A small network was shown many inputs. Here are its activations along a few directions, one row for each input.
In each table, some parts of the input vary, and every possible input appears once, in random order.
Descriptions start from the smaller parts, as in this example, which fits no table here: one of 2 separate values, together with either a single point or one of 11 places along a line or (one of 4 places along a line, together with one of 8 places around a ring).
Shared parts are said once, and a part with two or three values counts as separate values.

Other details of the inputs vary at random and push rows far along two fixed directions, the same in every table; ignore that.

Rows:
r1: [ 20,  -9,  17, -24, -24,  23,  74, -18,  45,  48,  10, -44]
r2: [-23, -59,   7, -11, -55,  -3,  40, -15,  36,  56,   6,  -3]
r3: [ 33, -39,  -5,  -8, -34,  14,  41, -28,  48,  60, -11, -35]
r4: [  4,  35, -32, -16,  25,  -7, -51,  33, -32, -34,   9,   0]
r5: [  2,  57,  -5,  24,  13, -22, -36,  12,  -4, -45,  -4,  39]
r6: [ 56,  43, -37,  -1,  41, -29,  -7,  50,  25,  75,  58,  37]
r7: [  5,  45,  -9,  33,  46, -16, -38,  42,   1,  92,  66,  35]
r8: [ 25, -28,  -4, -21, -30,   5,  42, -40,  46,  59,  -3, -39]
r9: [ -1,  35, -22,  41,  51, -25, -48,  38,  25,  87,  63,  20]
r10: [ -2,  -1,  40,   2, -31,  15,   4, -49, -40, -93, -61,   9]
r11: [-17,   6, -16, -18,  38, -23, -17,  35, -26, -38,  12,  68]
r12: [-38, -14,  20, -13,  13,  49, -14, -66, -31, -66, -46, -15]
r13: [  5,  53,  20,  32,  23, -15, -11,  35,   0, -58,   7,  24]
r14: [ 15,  15, -29,   7,  29, -15, -39,  48, -45, -31,   0,  -2]
r15: [ 11, -15,  15, -25, -65,  12,  21, -14, -15,  65,  12, -48]
r16: [-25, -45,  18,  12,  16,  44, -17, -50, -27, -67, -62, -22]
r17: [ -3,  -7,  27, -21, -53,  18,  40,   4,   8,  51,  20, -69]
r18: [  1, -24,   3, -17, -59,   0,  12, -17,   8,  62,   4, -65]
r19: [ -8,  11, -11,  35,  60,   4, -38,  15, -30, -18,   6,  22]
r20: [  1,  -6,  31,  22, -72, -12,  23, -38,  36,  48,  -4, -25]
r21: [ 11, -37,   1,  -5, -63,  10,  10,  -6,  10,  61,  -1, -62]
r22: [-25, -49,  10, -12, -56,  -4,  55, -18,  17,  55,  16,   1]
r23: [-49, -35,   4, -50,  -8,  18,  15, -43, -25, -95, -50,  19]
r24: [-21,  32,  12,  21,  67,  18, -19,  26, -12, -27,  15,   9]
r25: [ 19, -36,  -2, -23,  11,  28,  28, -42, -23, -81, -67, -16]
r26: [-20,  -6, -27, -12,  42, -31, -28,  29,  -1, -45,  12,  53]
r27: [-31,  13,  -3, -16,  47, -15,   5,  52,  -3, -53,  18,  46]
r28: [ -4, -12,  31,  22, -28,   9,   9, -42, -34, -96, -66,  -1]
r29: [ 32,  44, -14,  64,   3, -49, -38,  58,  40,  61,  46,  38]
r30: [ 24,  32, -38, -20,  53,  -4, -17,  10,   6, -33,  -4,  25]
Description of these inputs: one of 5 separate values, together with either a single point or one of 5 places around a ring.
The inputs of r4 and r30 match in every part but the choice among 5 separate values. If r18 is changed in the same way as r4 into r30, which row does it become? -> r8
List by row number the other rows that have the choice among 5 separate values in common with r19. -> r7, r9, r12, r16, r24
Change only the place on the ring of 5 in r10. List by row number the other rows that result. -> r5, r20, r28, r29
List by row number the other rows that have the choice among 5 separate values in common with r27. -> r2, r11, r22, r23, r26

Rows:
r31: [  0, -31,   3, -29, -33,   4,  40, -19,  12,   4, -10,  -9]
r32: [ -9, -10,  29,  11, -28,  21,   6, -46, -14, -16, -32, -28]
r33: [ 17,  15, -11,  -5,  14,  -4, -27,  10, -32, -61, -25,  -2]
r34: [ 12,   6, -21, -12,  29, -14,  -1,  28,   6, -23,   5,  34]
r35: [-30, -39,  15, -34, -23,  22,  25, -35, -10, -20, -24, -19]
r36: [-32, -48,  27, -23, -32,  23,  35, -54, -10, -41, -43,  -7]
r37: [-12, -14,  11,   0, -21,   2,  38, -16,  28,  42,  11,   6]
r38: [ 24,  32, -15,  17,  19, -23, -20,  36,   9,  -9,  13,  26]
r39: [-10, -13,  27,  10, -36,  21,   5, -42, -14,  -5, -28, -28]
r40: [-12,  -9,  -3,  -2,  -7,  -1,  21,  -4,  27,  70,  32,   1]
r41: [  3, -22,  17, -12, -45,  11,  27, -35,  -3, -33, -36, -24]
r42: [ 20,  17,   4,  18, -28, -20,  18,  10,  40,  70,  33,  -4]
r43: [ 11,  -9, -15, -19, -30, -25,  32,  22,  33,  72,  38,   4]
r44: [ -9,  22,   0,  17,  11, -17, -23,  28, -13, -29,  10,  25]
r45: [  8,   5,  -8,  -8,   5, -11, -15,   9, -22, -75, -29,  12]
r46: [  3,  28, -20,  16,  35, -16, -40,  49,  -7,  29,  35,  10]
r47: [-13, -28,  20,  -3, -15,  31,   9, -45, -14, -14, -31, -36]
r48: [ 26,   8, -12,   7, -11,  -4,   6,  18,  28,  87,  36, -25]
r49: [  3,  24,   5,  24,  27,   6, -27,  -2, -20, -41, -19,   6]
r50: [  2, -22,  15,  -2,  -9,  31,  14, -40,  -4,  -8, -31, -39]
r51: [-14, -19,  14,  -6, -23,  20,   8, -17, -12,  16,  -3, -37]
r52: [ -1,  -6,   2,   9, -16,   3,  -4,   1,   7,  61,  23, -23]
r53: [-16, -20,   8,  -8, -29,  -5,  27,  -6,  16,  43,  19,   7]
r54: [ -2,   9,  17,  14, -35,  -1,  -1,  -3,   1,  47,  14, -22]
r55: [ -4, -36,  -2, -37, -23,  18,  34, -27,   4,  -2, -18, -23]
r56: [ 10,   3, -25, -21,  40,  -2, -10,  20,  -1, -30,  -1,  19]
r57: [ 29,  39, -11,  22,  31, -14, -30,  28,  -2,  -1,  13,  10]
r58: [ -1,  14, -14,  17,  37,  -1, -38,  19, -18,  -7,   7,   8]
r59: [-17, -10,  -5, -15,  42,  16,  -6, -14, -20, -74, -32,  17]
r60: [  8,   7, -15,  -9,  38, -12,  -2,  20,   2, -38,  -2,  34]
r61: [-14, -15,  26,   6, -47,   4,  15, -28,   3,   3, -10, -12]
r62: [-18,   1,  -6,  -8,  21, -11,  -5,  24, -13, -31,  10,  33]
r63: [ -5,   6,  16,  24, -30,  -9,  11,  -9,  23,  44,  16,  -1]
r64: [  6,  44, -14,  41,  20, -38, -35,  49,  15,  36,  45,  43]
r65: [ 24,   6, -16,   3, -16,  -8,   7,  20,  23,  87,  38, -27]
r66: [-27, -38,  24, -17, -24,  19,  36, -47,  -1, -28, -32,  -3]
r67: [ -3,  -4, -10, -15,  46,  12,  -7,  -8, -11, -65, -26,  17]
r68: [ 12,   3,  19,  16, -20,  14,   9, -28,   6,  16, -13, -27]
r69: [ 17,  23, -32,  -4,  48, -19, -14,  41,  19,  24,  36,  29]
r70: [ 19,  -3, -14,  -8, -22,  -6,   7,  14,  13,  69,  26, -33]
r71: [-23,  -8,  -8, -21,  30,   7, -11,  10, -25, -51,  -7,  18]
r72: [-17, -15,   7, -10, -29, -10,  25,   4,  19,  47,  23,   6]
r73: [ -9,   8, -21,  -5,  35, -12, -21,  30,  -2,   7,  27,  31]
r74: [  6,  15,   6,  17,  24,  -1, -15,  -4, -10, -70, -31,  19]
r75: [  4,  26,  -3,  22,  20,  -8, -40,  19, -20, -15,   6,  13]
r76: [ 21,   6,   3,   4, -36,   0,  12,  -7,  10,  44,   8, -29]
r77: [ -9,  -2,  23,   6, -37,  11,   6, -18, -12,  12,  -3, -28]
r78: [-21,  -8,  -9, -12,  38,   9, -18,  -3, -22, -57, -19,  24]
r79: [  3,  14,  -9,  16,  40,   7, -27,   9, -12, -18,  -3,   2]
r80: [ -2, -17,  12,  -8, -16,   6,  37, -23,  26,  21,  -3,   1]
r81: [ 14,  14, -40, -19,  37, -26, -17,  49,   3,  11,  32,  25]
r82: [ -1,  23,   4,  25,  19,  -9, -17,   8,  -2, -33,  -7,  24]
r83: [  9, -23,  12, -11, -16,  27,  18, -34,  -1,  -1, -25, -43]
r84: [-17,   3,  12,   3,   6,  -1, -22,  -2, -31, -83, -34,  13]
r85: [ 35,  45, -20,  23,  26, -20, -33,  41,   6,  20,  26,  14]
The inputs of r84 and r82 match in every part but one. If r72 is changed in the same way as r84 into r82, which row does it become? -> r37
What is each input in this table made of? -> one of 5 places around a ring, together with one of 11 places along a line
Change only the place on the line of 11 in r79. List by row number the other rows that result. -> r46, r47, r48, r50, r51, r52, r58, r65, r70, r83
Start at r83 and move only the place on the ring of 5, one step at a time. The first step leads to r69. Which rows follow, in order? -> r60, r42, r57

Rows:
r86: [ 14,  -3,  15, -13, -13,  27,  20, -43,   3, -19, -33, -35]
r87: [-30,  -6,  17, -10,  -1,  10,  18, -24,   7,  -5,   0,  12]
r88: [ 33,  58, -11,  55,  54, -19, -69,  32, -14, -43,  -6,  27]
r89: [ 26,  36, -55,   6,  45, -59, -28,  90,  31,  38,  62,  59]
r90: [  3,   8,   6, -15, -28, -11,  26,   1,  15,   0,   6,   7]
r91: [-19,  -4,   9,   9,  -1,  -4,  29,  10,  31,  70,  43,  14]
r92: [-20,   5, -18,  -7,  62,  -8, -33,  17, -26, -61,  -6,  59]
r93: [ 30,  -3, -27,   1,   1,  -7,   9,  12,  39,  79,  27, -18]
r94: [ 13,  22,  15,  37, -58, -33,   8,  14,  32,  63,  32,   8]
r95: [-16,  -7,  36,  23, -46,  20, -14, -35, -28, -10, -31, -48]
r96: [ 18, -21,   1, -18, -13,  22,  15, -40,  -8,  -9, -35, -28]
r97: [ -1, -11,  13, -14, -26,  -6,  41,   0,  13,  -6,  -3,  -4]
r98: [-13, -44,  -1, -33,  -9,  26,  -1, -27, -24, -36, -34, -40]
r99: [  0,  16,   1,  -1, -16,   4,  -1,  10,   4,  59,  32, -27]
r100: [-37, -20,  41,  30, -38,  16,  11, -49,  -7, -15, -28,   1]
r101: [  3,  13, -27, -11,  54,  -3, -53,  29, -51, -58,  -5,  14]
r102: [-34, -53,   6, -28,   3,  23,  19, -39,  -4, -45, -37,   7]
r103: [ 22,  -1,   4,   1,   5,  18,  19, -11,  10,  10,  -8, -26]
r104: [  7,  10, -26, -18,  38, -19, -25,  30, -34, -93, -20,  49]
r105: [  2,   5,   0,   5, -14,   4,  10,  22,  10,  80,  43, -32]
The inputs of r93 and r102 match in every part but one. If r96 is changed in the same way as r93 into r102, which row does it become? -> r92
What is each input in this table made of? -> one of 4 separate values, together with either a single point or one of 4 places along a line
